Each row below holds a small network's activations on one input, seen along a few directions.
In each table, some parts of the input vary, and every possible input appears once, in random order.
Descriptions start from the smaller parts, as in this example, which fits no table here: values(2) and (point or ring(9) or (line(6) and ring(8))).
Shared parts are said once, and a part with two or three values counts as separate values.

Other details of the inputs shift rows strongly along three fixed directions, in all tables alike. That doesn't count.

Table:
r1: [ 39   2  24 -12   8 -16   3  21  36  -5   7]
r2: [-11  39 -36   0  12   4   6   5 -13  35   0]
r3: [-23  49 -34   2  10  -5  21  -7 -22  18  21]
r4: [-22 -43   9   9 -28  -4 -13  -8  -2 -13 -26]
r5: [ 17 -21  31   4 -23  25   3   9 -21 -23   7]
r6: [-24  47 -34   3  17   1  17  -4 -19  30  14]
r7: [-37 -11 -22   9 -11 -20 -13 -20   7 -10 -16]
r8: [-22  54 -40  -3  18   5   7  -5 -19   5  15]
r9: [ 19  23   0 -12  20  16   0   7  -3   2   9]
r10: [37  1 23 -7 12 -5  4 11 31 -1 12]
r11: [  9 -18  21   1 -22  35   9  15 -40 -21   5]
r12: [ -1 -10   6   3  -8  46   4  -1 -58 -12   8]
r13: [ 37 -11  22  -7  13 -12  11  20  23  17   7]
r14: [  6 -13  11   3 -18  23  15   9 -48 -26   8]
r15: [  0  26 -12  -5  24  -3  -7  -9  19  21   2]
r16: [19 20  0 -7 16 -1 14 14 -8 -1 11]
r17: [-37  -7 -20   7  -8 -17 -19 -20  11  -9 -20]
r18: [-32 -11  -9  10 -15 -15 -22 -22  24  -6 -15]
r19: [ 34  -9  16 -12  23 -10  -4   8  30   4  -4]
r20: [ 34   0  16  -8  13 -21  10  17  27   9  12]
r21: [-24 -23  -1   6 -12 -21 -25 -26  39   5 -22]
r22: [ 31  -7  16  -7  14 -14  -1  12  33   2   7]
r23: [-25 -31  -7   7 -14 -38 -11 -12  31   6 -25]
r24: [  9 -22  24   7 -24  34  15   8 -41 -11   9]
r25: [-31 -25  -6   7 -16  12 -22 -21 -16 -15 -25]
Each input here is: point or (line(4) and ring(6)).
Which other rows does r5 become when the line(4) part takes its other values? List them by row number.
Answer: r6, r15, r18
Which other rows does r8 become when the ring(6) part takes its other values? List them by row number.
Answer: r7, r10, r17, r18, r22

Table:
r26: [-12  24 -26  -6  27 -28  -3  -7  31  23 -11]
r27: [-44  -3 -21  17 -27   6  -7 -22 -21  -7  -3]
r28: [-25  -2 -18   9 -16  17   3  -9 -43  -2  -3]
r29: [-10  41 -10  -2  13  -8  10 -10   3  11   5]
r30: [ 14   1  16  -4   1  24  10   7 -28 -16  16]
r31: [-46  47 -45   3   4   1   5 -14 -28   9   7]
r32: [ -1 -33   9   4  -9 -19  -9  -6  20   3 -13]
r33: [ 14 -17  21  -2 -14   0 -12   4  22 -11  -2]
r34: [ -9 -12  -1  -1   5 -21 -16 -11  28 -11 -12]
r35: [  8  -2   8  -2  -7  24  -2   6 -16   1   3]
r36: [ -5 -35  16   0  -9 -16 -18 -10  30  -1 -19]
r37: [ 20   6   8  -7   9   7  -3  11   3 -15   2]
r38: [ 20   0   9  -4   3  35  -1  12 -28  -9   4]
r39: [-16 -17  -7   4  -6   0 -22 -17   9  -4 -19]
r40: [ 23  37 -13 -11  30  -7  21  21  -5  22  13]
r41: [ 11  -5   4  -1  -2 -12   1   2  13  -5   2]
r42: [  9  -3   7   0   4  19  -1  -2 -18 -18   8]
r43: [ -9 -10  -1   0  -1 -21 -12  -8  30  -9 -15]
r44: [ 24 -12  21  -2  -5  11   5  18  -2   0   1]
r45: [-15  30 -21  -5  17 -32   3  -7  35  19   1]
r46: [-17 -10  -6   4 -13  -4 -21 -10  12 -15 -13]
r47: [ 16  -4  12  -2  -1  13  17  13 -33 -18  14]
r48: [ -2 -10  -4   1  -6 -18  -7   3  18  10 -11]
r49: [-18  12 -11  10 -21  31   9   1 -49 -10  15]
r50: [24 30  2 -6 19  0 26 19 -2 10 23]
r51: [ 24 -23  23  -6   9  11  -6   7   2 -11  -6]
r52: [  7 -10   9   1  -2  -8   6   7  13  11  -4]
r53: [-20 -23  -4   6 -17 -19  -2  -5   5   1 -19]
r54: [ 23 -19  24  -3  -9  -5  11  15   2 -16   1]
r55: [  9  -3   9  -1  -3  25  -1   0 -16  -1   3]
r56: [-29   4 -12   9 -14  22   0 -17 -38 -11   9]
r57: [19  5 12 -5  4 10  0  3  6 -5 10]
r58: [ 14  32 -17  -9  40  -4   5   1   9  22  10]
r59: [-18 -16  -6   2  -8  -4 -20  -9   8  -6 -23]
r60: [-18   7 -12  10 -18  34   8   2 -51   2   8]
r61: [ 8 -4  8 -5  1 -2 -6  5 14  6 -7]
r62: [ 25 -17  22  -4 -10  -4   4  18   3 -18   0]
r63: [16 -1 14 -1  5 -1 10  9  1 -4 13]
r64: [-47 -12 -19  14 -19   3  -4 -19 -27   2 -10]
r65: [20 38 -8 -5 29 -3 21 10  2 19 30]
r66: [-43  -4 -24  13 -29  -2  -6 -14 -25 -11  -8]
r67: [  0 -27  10   2  -9 -12 -26 -12  35 -18 -17]
r68: [ -2 -28   9   5 -12 -23  -7  -7  22  -9  -6]
r69: [ 12  29 -16  -9  33 -19  18  10   3  25  11]
r70: [ 27 -13  21   0  -3  16   3  10  -1   2   6]
r71: [27 10 27 -7  8 18 12  7 -9  4  3]
r72: [  8 -12   9   3   2  -5   0   0  13  13   3]
r73: [-14  24 -21  -5  20 -28   2  -6  32  30  -6]
r74: [ 24 -14  23  -4   3  17   1   5  -3   1   6]
r75: [-24  26 -27   4   4 -23   1  -5  14  14   1]
What do these inputs look like to the network?
Answer: values(2) and (point or (line(4) and ring(6)))
The inputs of r40 and r62 match in every part but the values(2) part. If r71 is changed in the same way as r40 into r62, which row does it become?
Answer: r29
The inputs of r35 and r33 match in every part but the values(2) part. If r38 is changed in the same way as r35 into r33, which row does it become?
Answer: r46
Which other rows does r43 become when the values(2) part takes its other values? List them by row number.
Answer: r26
Which other rows does r44 become when the values(2) part takes its other values? List them by row number.
Answer: r75
Which other rows does r52 become when the ring(6) part takes its other values? List them by row number.
Answer: r44, r60, r64, r70, r72
